Each row below holds a small network's activations on one input, seen along a few directions.
In each table, some parts of the input vary, and every possible input appears once, in random order.
Descriptions start from the smaller parts, as in this example, which fits no table here: one of 4 places along a line, together with either a single point or one of 9 places along a line or (one of 2 separate values, together with one of 5 places around a ring).
Shared parts are said once, and a part with two or three values counts as separate values.

Other details of the inputs vary at random and push rows far along three fixed directions, the same in every table; ignore that.

A family of inputs:
r1: [-10  14  31  -1 -24   3   9 -24 -14 -14  14 -19 -23]
r2: [ 86  87 -27   7   4  10 -20 -15 -14  17  -6 -10  56]
r3: [-12  25  27  77 -31  -1  11  52 -31 -19   2  37 -16]
r4: [ 21  -5 -70  10  11 -19   0 -13  23  54 -23 -21  76]
r5: [  2  -2   0 -38   7  39   1  -7   7  -9  -3   5 -17]
r6: [  1  19  24  45  -8 -29  28  61 -29 -21  22  27  -9]
r7: [ -3  15  21  27 -25   2  -1 -26 -25   1  -2 -13 -12]
r8: [-54 -54 -31  65  12 -14  57  32   1  16 -25  -8  56]
r9: [  3  -9   0 -37  28 -14 -15 -13  23 -20  -5  -6 -15]
r10: [  4  12  13 -24   4   6  13 -42  -4 -13   7 -27 -20]
r11: [-15  -6  19 -15  16  21 -12  17   8 -32 -14   9 -11]
r12: [ -6 -18  24 -23  13 -10 -18   9   1 -12  15  20  -8]
r13: [ 12 -14   5 -37  19 -13 -11 -17  17  -7  17  -2 -16]
r14: [ 92  73 -46  20 -16   0 -27   2 -12  45  -2   6  39]
r15: [-45 -59 -40  22   5  10  64  -3   4  30 -11 -14  31]
r16: [ -3  10   1   9 -19  17  15  11   0  -5   6   4 -12]
r17: [ -8 -15  23  -2  -6 -15 -26  -7  -2   3  13  14 -27]
r18: [ -6  -1   0 -14   2  26 -28 -21  17  -9 -20 -10 -26]
r19: [-40 -74 -30 -19   2 -12  19 -34  18  47   8 -23  25]
r20: [ -4   1   1 -26   2  21 -14 -12  25 -16  -9 -15 -19]
r21: [ -4  -5  17 -27   1   8   2  17 -12  -8  15  13 -18]
r22: [ -5  -7   3 -24   8  -6 -38 -23  14   0 -13  -2 -23]
r23: [ -3 -12   5 -45  27  -2 -30  -6  16 -16 -11   6  -3]
r24: [ -4  24  29  51 -31 -27  20  62 -32 -11  26  28 -10]
Each input here is: one of 4 places along a line, together with either a single point or one of 5 places around a ring.
Question: Changing only the place on the line of 4 turns r3 into r15. The same change can be made to r14. Which row results?
Answer: r6
Question: List by row number the other rows that have the place on the line of 4 in common with r23.
Answer: r2, r5, r11, r12, r21
Question: Change only the place on the ring of 5 in r19. List by row number the other rows that result.
Answer: r4, r16, r20, r24

A family of inputs:
r25: [-11 -26 -19  25  -9  11  33   3  -5  25   2  -3  22]
r26: [ 37  27   2 -24  -8   7 -17   1  -2   3  15   0  -3]
r27: [ 15  22  15  -7  -2  13  -2   2  -4 -16  10  10 -31]
r28: [ 27  27   3  -9 -16  13 -30  -7   3   2   2   0 -10]
r29: [-30 -29  -8  -7  -2  -7  21  -1  -7  23   6  -8   8]
r30: [  0 -17 -25 -40  16   4 -14 -16  36  12  -6  -2   9]
r31: [ -9 -22  -9 -24 -10  23  12 -18  13  10   6 -17 -15]
r32: [-26 -22  14 -22  -2  17  16 -13  10 -17  -1 -15 -32]
r33: [-22 -27 -12  -9   0  -2  23  -5  -1  16  -6 -16  20]
r34: [  5 -15 -29  20 -10 -11  12 -11   5  39   5 -14  37]
r35: [-18 -23 -10  25   2 -19  20  -7  -8  25   5  -2  16]
r36: [ -3  19  32 -17   1   3 -10  12  -6 -33  12   2 -23]
r37: [ -1  20  26  -5   3  19   0   3   0 -36   5   5 -29]
r38: [-17 -19   4 -22   4  20  18 -22   8  -8  -5 -12 -19]
r39: [ 16  23  16  -9  -6 -13 -17  -6   2  -8  16   1 -26]
r40: [ 10  13  18 -20   9  -4 -21  12  18 -25   5  29 -17]
r41: [-32 -27   5  26  -6 -22  23   3  -3   5  -2 -10  10]
r42: [-16 -22  13 -20   5  -1   3 -29   7  -8   2 -12 -17]
r43: [ 13  18   0  21   0 -13   9  24 -24  -2   2  15  15]
r44: [ 13  20  25  -6   7  -2 -16 -12   1 -25   7   0 -17]
r45: [-25 -17  -5 -23   3  23  15 -19  15  -7  -3 -23 -13]
r46: [-26 -35 -11   9   6 -16   5  23  10   2  -2  11  19]
r47: [-13  14  22  46  -5  -3  -1  24 -17 -15  -8  14   9]
r48: [ -3  17   4  40 -13  -5  18  34 -12  -1   9  13  -4]
r49: [ 22  22  -2  38 -15   2 -10  14 -14  14  -1  15  22]
r50: [-18 -31 -11  13  22  -7   3  17   4   4  -8   8  15]
r51: [ -6  11  24  24  -4 -13  14  30 -22 -18   5  16   6]
r52: [ 18  21  19 -19   3   3 -11   4 -12  -9  15  13 -21]
r53: [-25 -33  -1  10  15 -19   6  31   7   1 -14   4  11]
r54: [ -5  12   9  22 -10 -20  12  34 -23  -9   6  12   3]
r55: [ 27  31   7  -7  -1  11 -24 -14   1  -9 -12   1  -6]
r56: [ 22  25   7 -10  -1  12  -2  -1  -2 -20   2   8 -28]
r57: [ 20   9  13 -19  23  -6 -24  15  10 -19  -8  13 -12]
r58: [ 11  25   1  38  -3 -21   2  16  -5  -1   1  -2  26]
r59: [-24 -18  -2 -21  -7  11  -9 -25   5  12  -4 -12 -21]
r60: [ 11  22 -15  36 -10  -5  18  26 -10   0  -2   6  11]
r61: [ -3 -25   0 -24  -2   4  -2 -35   7  14  10 -13  -7]
r62: [-20 -17 -18  27 -11  -4  13  -2  -2  21 -22 -11  29]
r63: [ 30  33   5 -21  11  10 -14  -6  -2 -12   3  -1   7]
r64: [  8  -8 -22 -23   3  15 -12 -37   5  17 -16 -13  -1]
r65: [ -5 -12 -20 -24  -5  12 -11 -32   8  14 -15 -17  -7]
r66: [-11 -13 -21  26  -4   1   7  -7 -10  31 -11   1  25]
r67: [ 97  45 -94 -11  32   7 -36 -12  31  54 -25 -18  82]
r68: [-15   4  21  38 -14 -33  11  27 -18 -16   9  12 -12]
r69: [ 37  25   6 -22  -1  11 -15  -3  -6   2  14   6  -2]
r70: [  0   2  10  21   6 -18  -7  37  -1 -21   3  32  11]
r71: [-17 -29   3 -19   5  -5   4 -30   1  -1   4 -10 -21]
r72: [-36 -20  13 -18  -1  16 -10 -21   7 -10 -10 -16 -22]
Question: What is each input in this table made of?
Answer: one of 2 separate values, together with either one of 4 places along a line or (one of 4 separate values, together with one of 5 places along a line)
Question: Changing only the choice among 2 separate values turns r45 into r37. The same change can be made to r59. Which row results?
Answer: r66
Question: Changing only the choice among 2 separate values turns r27 into r48. The same change can be made to r49. Which row results?
Answer: r28
Question: A walk changes only the place on the line of 4. It starts at r57 and steps to r50. List the rest of the walk in order.
Answer: r70, r40
Question: Change only the choice among 4 separate values in r25. List by row number the other rows that result.
Answer: r49, r61, r69
